Each row below holds a small network's activations on one record, seen along a few directions.
Each row is followed by the record's values for the fields Fafo, Mig, Nur, Zisa, Nuru, Dus, Vodud.
Not every record has every field; a missing one is written none.
Other fields move the rows too, some of them a lot.
In the rows, 500 means zero.
Strong random noise was added to every row along 4 fixed directions; ignore it. To show where, here is one row again and again, with new noise each time:
[489 576 588 686 476 631 587 273 227 570 523 503 408 743 464 389 523]
[525 588 700 562 642 639 544 412 445 499 475 550 581 531 552 347 415]
[514 636 598 494 730 598 437 509 414 386 533 641 552 509 523 460 436]
[561 420 355 678 257 379 463 380 432 516 487 473 375 529 625 505 480]
[647 350 516 590 230 382 512 423 677 582 315 424 546 304 789 382 362]
[552 560 675 532 607 598 521 444 501 492 441 551 594 463 600 362 397]

[363 486 128 565 567 301 291 541 453 242 740 624 231 604 386 803 550]
Fafo is k1, Mig is p3, Nur is u3, Zisa is s2, Nuru is none, Dus is e1, Vodud is g2
[458 478 545 412 425 515 492 532 615 494 394 536 505 463 529 587 445]
Fafo is k2, Mig is p3, Nur is u3, Zisa is s2, Nuru is none, Dus is e2, Vodud is g2
[523 427 342 362 219 503 473 437 379 635 412 496 489 484 352 561 563]
Fafo is k2, Mig is p1, Nur is u3, Zisa is s2, Nuru is none, Dus is e2, Vodud is g2
[580 497 242 505 399 382 283 442 228 451 657 585 465 417 472 553 652]
Fafo is k3, Mig is p1, Nur is u2, Zisa is s2, Nuru is none, Dus is e1, Vodud is g2
[261 571 483 640 871 452 422 591 586 262 930 614 469 684 339 576 470]
Fafo is k3, Mig is p3, Nur is u3, Zisa is s2, Nuru is none, Dus is e2, Vodud is g2
[519 583 389 241 355 469 477 569 299 433 231 635 189 689 411 858 624]
Fafo is k1, Mig is p3, Nur is u3, Zisa is s1, Nuru is t1, Dus is none, Vodud is g3
[439 382 285 489 193 511 612 347 115 694 517 415 336 777 164 655 651]
Fafo is k1, Mig is p2, Nur is u2, Zisa is s2, Nuru is none, Dus is e2, Vodud is g1
[518 417 427 741 284 486 591 367 448 634 639 342 464 564 437 411 490]
Fafo is k1, Mig is p2, Nur is u2, Zisa is s1, Nuru is t2, Dus is none, Vodud is g2
[408 594 474 555 366 620 589 270 104 665 545 528 394 834 299 488 679]
Fafo is k1, Mig is p1, Nur is u3, Zisa is s2, Nuru is none, Dus is e2, Vodud is g2
[578 382 597 241 668 506 502 657 786 455 399 537 841 103 597 342 369]
Fafo is k3, Mig is p1, Nur is u3, Zisa is s2, Nuru is none, Dus is e1, Vodud is g1
[542 409 440 537 462 516 506 480 517 527 574 426 561 421 561 445 562]
Fafo is k3, Mig is p2, Nur is u3, Zisa is s2, Nuru is none, Dus is e1, Vodud is g1
[416 453 565 420 391 671 679 326 311 695 447 457 441 631 164 517 586]
Fafo is k1, Mig is p2, Nur is u3, Zisa is s2, Nuru is none, Dus is e1, Vodud is g2
[498 539 457 450 689 306 437 773 758 312 534 565 543 305 733 630 417]
Fafo is k3, Mig is p2, Nur is u2, Zisa is s1, Nuru is t2, Dus is none, Vodud is g1
[572 449 398 327 423 329 382 700 690 350 367 496 506 292 647 671 379]
Fafo is k2, Mig is p3, Nur is u2, Zisa is s1, Nuru is t1, Dus is none, Vodud is g1
[521 362 418 754 267 457 512 249 359 661 711 396 576 590 375 329 583]
Fafo is k3, Mig is p1, Nur is u2, Zisa is s2, Nuru is none, Dus is e2, Vodud is g2
[449 389 384 540 331 311 541 562 673 398 438 406 349 503 603 656 464]
Fafo is k1, Mig is p3, Nur is u3, Zisa is s1, Nuru is t2, Dus is none, Vodud is g1
[474 653 644 486 810 618 490 588 483 387 603 576 586 560 420 365 531]
Fafo is k3, Mig is p1, Nur is u3, Zisa is s1, Nuru is t2, Dus is none, Vodud is g3
[423 713 625 421 663 723 544 480 189 441 426 622 306 836 325 612 635]
Fafo is k1, Mig is p3, Nur is u3, Zisa is s1, Nuru is t2, Dus is none, Vodud is g3
[581 306 408 583 298 388 453 395 535 605 602 418 644 292 441 368 509]
Fafo is k3, Mig is p1, Nur is u2, Zisa is s2, Nuru is none, Dus is e1, Vodud is g2
[556 585 352 393 398 533 351 412  92 484 521 686 337 659 470 649 704]
Fafo is k3, Mig is p3, Nur is u3, Zisa is s2, Nuru is none, Dus is e2, Vodud is g2
[433 502 572 431 666 598 548 597 638 434 616 537 633 443 239 481 412]
Fafo is k1, Mig is p2, Nur is u3, Zisa is s1, Nuru is t1, Dus is none, Vodud is g2
[587 422 569 492 500 554 529 464 650 574 440 547 671 363 617 404 459]
Fafo is k3, Mig is p2, Nur is u3, Zisa is s2, Nuru is none, Dus is e2, Vodud is g2
[576 388 797 173 554 626 611 614 758 652 106 517 710 290 584 381 311]
Fafo is k1, Mig is p3, Nur is u2, Zisa is s2, Nuru is none, Dus is e2, Vodud is g3
[632 378 485 446 336 483 473 439 533 610 466 423 695 357 613 300 525]
Fafo is k3, Mig is p1, Nur is u3, Zisa is s2, Nuru is none, Dus is e2, Vodud is g1
[486 342 358 577 571 317 401 607 910 407 655 467 639 277 562 546 304]
Fafo is k1, Mig is p2, Nur is u2, Zisa is s2, Nuru is none, Dus is e2, Vodud is g2
[489 613 474 508 797 476 380 631 551 247 717 573 604 473 505 446 515]
Fafo is k3, Mig is p1, Nur is u3, Zisa is s1, Nuru is t2, Dus is none, Vodud is g1
[611 547 535 413 441 545 463 561 409 545 342 522 478 487 520 501 507]
Fafo is k1, Mig is p2, Nur is u2, Zisa is s1, Nuru is t1, Dus is none, Vodud is g3
[483 472 481 426 536 558 646 492 455 553 450 479 505 568 317 570 453]
Fafo is k1, Mig is p2, Nur is u2, Zisa is s1, Nuru is t2, Dus is none, Vodud is g1
[518 286 323 661 381 442 465 454 638 570 685 405 639 382 444 430 405]
Fafo is k1, Mig is p2, Nur is u2, Zisa is s2, Nuru is none, Dus is e2, Vodud is g2
[501 491 420 482 212 339 579 438 532 574 310 459 335 529 604 576 534]
Fafo is k1, Mig is p1, Nur is u3, Zisa is s1, Nuru is t2, Dus is none, Vodud is g2
[450 577 308 202 566 433 340 695 441 373 472 748 420 476 373 833 555]
Fafo is k1, Mig is p2, Nur is u3, Zisa is s2, Nuru is none, Dus is e2, Vodud is g2
[509 397 228 720 268 387 498 419 431 506 738 432 346 583 409 551 597]
Fafo is k3, Mig is p2, Nur is u3, Zisa is s1, Nuru is t2, Dus is none, Vodud is g2
[602 547 427 276 486 601 382 560 421 524 450 614 568 395 521 562 556]
Fafo is k1, Mig is p2, Nur is u3, Zisa is s2, Nuru is none, Dus is e2, Vodud is g2
[317 464 501 710 565 534 581 340 506 506 762 386 501 644 216 422 532]
Fafo is k1, Mig is p1, Nur is u3, Zisa is s2, Nuru is none, Dus is e1, Vodud is g2
[510 530 535 439 437 608 600 281 215 676 442 571 499 693 345 413 613]
Fafo is k3, Mig is p1, Nur is u3, Zisa is s2, Nuru is none, Dus is e2, Vodud is g2
[520 605 388 503 479 527 414 443 310 434 586 578 463 598 358 542 602]
Fafo is k1, Mig is p1, Nur is u3, Zisa is s1, Nuru is t1, Dus is none, Vodud is g2
[516 576 360 481 627 518 432 585 390 357 673 570 457 589 385 609 583]
Fafo is k3, Mig is p2, Nur is u3, Zisa is s1, Nuru is t1, Dus is none, Vodud is g1
[583 554 480 357 486 543 483 558 524 474 420 549 487 444 502 574 501]
Fafo is k1, Mig is p2, Nur is u3, Zisa is s1, Nuru is t1, Dus is none, Vodud is g2
[712 352 128 375 127 282 233 501 326 558 506 572 503 296 571 568 622]
Fafo is k3, Mig is p1, Nur is u2, Zisa is s2, Nuru is none, Dus is e2, Vodud is g2
[424 604 388 653 686 442 318 484 433 342 830 627 509 605 468 491 598]
Fafo is k3, Mig is p1, Nur is u3, Zisa is s2, Nuru is none, Dus is e2, Vodud is g2
[439 431 598 588 597 588 600 465 683 543 458 406 523 501 490 418 448]
Fafo is k1, Mig is p2, Nur is u3, Zisa is s2, Nuru is none, Dus is e1, Vodud is g3
[484 653 516 439 781 579 344 544 323 359 593 664 540 509 418 523 644]
Fafo is k3, Mig is p1, Nur is u3, Zisa is s2, Nuru is none, Dus is e1, Vodud is g3
[587 568 578 427 570 554 577 444 478 541 334 472 481 566 548 502 436]
Fafo is k1, Mig is p2, Nur is u2, Zisa is s1, Nuru is t1, Dus is none, Vodud is g1
[415 619 559 864 635 458 463 442 440 332 708 447 443 720 665 463 492]
Fafo is k1, Mig is p3, Nur is u2, Zisa is s1, Nuru is t2, Dus is none, Vodud is g1
[402 736 407 384 794 383 365 716 513 230 561 650 392 550 601 665 526]
Fafo is k1, Mig is p1, Nur is u3, Zisa is s1, Nuru is t2, Dus is none, Vodud is g1

Which values does each new row have?
[440 402 438 433 412 495 545 500 483 512 526 432 474 591 397 561 499]
Fafo is k1, Mig is p3, Nur is u3, Zisa is s2, Nuru is none, Dus is e2, Vodud is g1
[418 503 371 552 578 587 467 455 308 528 798 525 520 642 165 582 552]
Fafo is k1, Mig is p2, Nur is u2, Zisa is s2, Nuru is none, Dus is e2, Vodud is g2
[474 417 587 446 319 606 638 379 427 660 420 447 484 598 420 446 509]
Fafo is k1, Mig is p3, Nur is u3, Zisa is s2, Nuru is none, Dus is e2, Vodud is g2
[399 690 594 547 901 608 468 552 347 320 788 657 627 557 282 456 545]
Fafo is k3, Mig is p1, Nur is u2, Zisa is s1, Nuru is t2, Dus is none, Vodud is g2
[626 585 445 475 496 448 361 549 466 409 384 618 564 334 715 464 484]
Fafo is k1, Mig is p1, Nur is u2, Zisa is s1, Nuru is t2, Dus is none, Vodud is g2
[621 364 449 577 186 354 550 421 772 588 363 342 443 405 686 493 429]
Fafo is k1, Mig is p2, Nur is u3, Zisa is s1, Nuru is t1, Dus is none, Vodud is g2
[479 375 514 519 340 663 781 249 283 779 451 380 452 785 254 434 586]
Fafo is k3, Mig is p2, Nur is u3, Zisa is s2, Nuru is none, Dus is e2, Vodud is g1
[573 480 770 360 404 772 707 317 220 820 226 475 526 606 328 362 611]
Fafo is k3, Mig is p2, Nur is u2, Zisa is s2, Nuru is none, Dus is e1, Vodud is g3
[564 411 780 579 344 762 805 178 293 890 444 306 634 689 386 210 547]
Fafo is k3, Mig is p2, Nur is u2, Zisa is s2, Nuru is none, Dus is e2, Vodud is g1
[543 596 557 415 460 557 544 472 316 576 339 500 417 612 434 491 558]
Fafo is k1, Mig is p1, Nur is u2, Zisa is s1, Nuru is t2, Dus is none, Vodud is g3
[333 316 364 940 321 310 614 332 650 571 793 248 379 612 428 523 460]
Fafo is k1, Mig is p2, Nur is u2, Zisa is s2, Nuru is none, Dus is e1, Vodud is g2
[499 556 526 480 657 674 554 497 486 512 567 552 560 528 393 407 466]
Fafo is k1, Mig is p2, Nur is u3, Zisa is s1, Nuru is t2, Dus is none, Vodud is g2
[430 458 615 590 606 580 579 452 535 535 604 431 576 534 394 323 542]
Fafo is k3, Mig is p1, Nur is u3, Zisa is s2, Nuru is none, Dus is e1, Vodud is g3
[657 535 419 162 537 427 284 641 509 421 413 711 673 222 571 583 530]
Fafo is k3, Mig is p1, Nur is u3, Zisa is s2, Nuru is none, Dus is e2, Vodud is g2
[556 437 478 458 416 452 520 565 534 560 427 474 415 500 478 497 514]
Fafo is k3, Mig is p2, Nur is u2, Zisa is s1, Nuru is t2, Dus is none, Vodud is g3
[545 536 629 410 667 461 395 633 668 493 430 599 665 345 675 406 466]
Fafo is k3, Mig is p1, Nur is u2, Zisa is s2, Nuru is none, Dus is e2, Vodud is g3
[558 396 411 786 249 368 466 351 530 478 615 426 401 582 624 441 534]
Fafo is k3, Mig is p3, Nur is u3, Zisa is s1, Nuru is t1, Dus is none, Vodud is g2
[432 523 697 549 680 646 524 427 459 507 625 486 623 506 353 385 441]
Fafo is k1, Mig is p3, Nur is u2, Zisa is s2, Nuru is none, Dus is e1, Vodud is g2
[379 567 423 577 651 547 499 461 422 425 686 484 425 774 323 635 572]
Fafo is k1, Mig is p2, Nur is u3, Zisa is s2, Nuru is none, Dus is e2, Vodud is g1
[493 464 473 617 586 449 336 530 575 403 710 470 569 347 611 391 428]
Fafo is k1, Mig is p3, Nur is u2, Zisa is s2, Nuru is none, Dus is e1, Vodud is g2
[432 465 301 362 712 410 371 715 694 329 708 516 550 430 339 690 438]
Fafo is k1, Mig is p2, Nur is u3, Zisa is s2, Nuru is none, Dus is e2, Vodud is g1
[418 445 585 586 646 491 500 512 639 423 661 419 627 521 478 456 393]
Fafo is k1, Mig is p3, Nur is u2, Zisa is s2, Nuru is none, Dus is e2, Vodud is g1
